These are the activations of a small neural network, seen along a few directions. Each row is one input.
In each table, some parts of the input vary, and every possible input appears once, in random order.
A made-up example of a description, with smaller parts first: one of 3 separate values, together with either a single point or one of 11 places around a ring or (one of 4 places along a line, together with one of 8 places around a ring).
Shared parts are said once, and a part with two or three values counts as separate values.

Other details of the inputs vary at random and push rows far along three fixed directions, the same in every table; ignore that.

A family of inputs:
x1: [ -4   8 -12 -21   9 -16   6   2  22 -18 -18]
x2: [ -1   1  29  11 -22  18 -28  -1 -14  17  13]
x3: [-16  33 -11  -6   4 -11 -15 -15 -17 -31 -17]
x4: [ -3   6  12  -9  17  19   4   7 -20   2  16]
x5: [-16  11   3  21 -23  -8 -28 -14  -2 -19 -19]
x6: [ 17 -31   2  -3  18   6  25  10  13  34  19]
x7: [ 12 -29 -16   1   3 -28  22  -5  22   2 -10]
x8: [  0   8  -6 -21  35  14  17  10 -15  10  19]
x9: [11  2  5 -7  4 18  6  8 -8 19 18]
x10: [ -7   9   2  18 -41 -12 -32 -13  -2 -13 -13]
x11: [  7 -19  -4  32 -50 -15 -20  -8  24  12 -13]
x12: [ -1   5 -20  -4  10 -14  16  -4   2 -19 -15]
x13: [ -7   0 -15   1  16 -17  10  -8   4 -20 -14]
x14: [-27  37  -8 -23  15 -12 -17  -2   1 -38 -17]
x15: [  6   5  23  17 -26  26 -20   6  -9  16  12]
x16: [ -9  31  13 -20  35  18  -6  -2 -32  -7  14]
x17: [ 17 -25  -5  -1   9  14  30  18  11  29  20]
x18: [ 11 -26 -21   4  -3 -21  28   2  19  -2 -10]
x19: [  5 -12 -23  -5   3 -23  19  -4  11  -7  -9]
x20: [-11   5  12   5 -36 -14 -33  -2  20 -14 -19]
x21: [  8 -23 -24   7   0 -19  26   2  23   1 -11]
x22: [ -6  21  16 -10  26  21  -3   1 -25  -5  11]
x23: [  2   5  29  12 -19  21 -27  -2 -12  20  10]
x24: [-12  22   9 -13  24  19 -11   1 -26   0  14]
x25: [ -5  -2 -13  -3  13 -19  13  -8   2 -23 -13]
x26: [ 14 -15  -4 -10  13  15  28  16  -1  16  22]
x27: [ 17 -26  28  26 -33  20  -9   6  10  36  10]
Each input here is: one of 3 separate values, together with either a single point or (one of 2 separate values, together with one of 4 places along a line).
Changing only the choice among 3 separate values turns x24 into x23. The same change can be made to x14. Which row results? -> x1
Change only the choice among 3 separate values in x7. List by row number the other rows that result. -> x6, x16
Change only the choice among 2 separate values in x21. List by row number the other rows that result. -> x8
Start at x26 and move only the place on the line of 4, one step at a time. The first step leads to x18. Which rows follow, in order? -> x4, x25
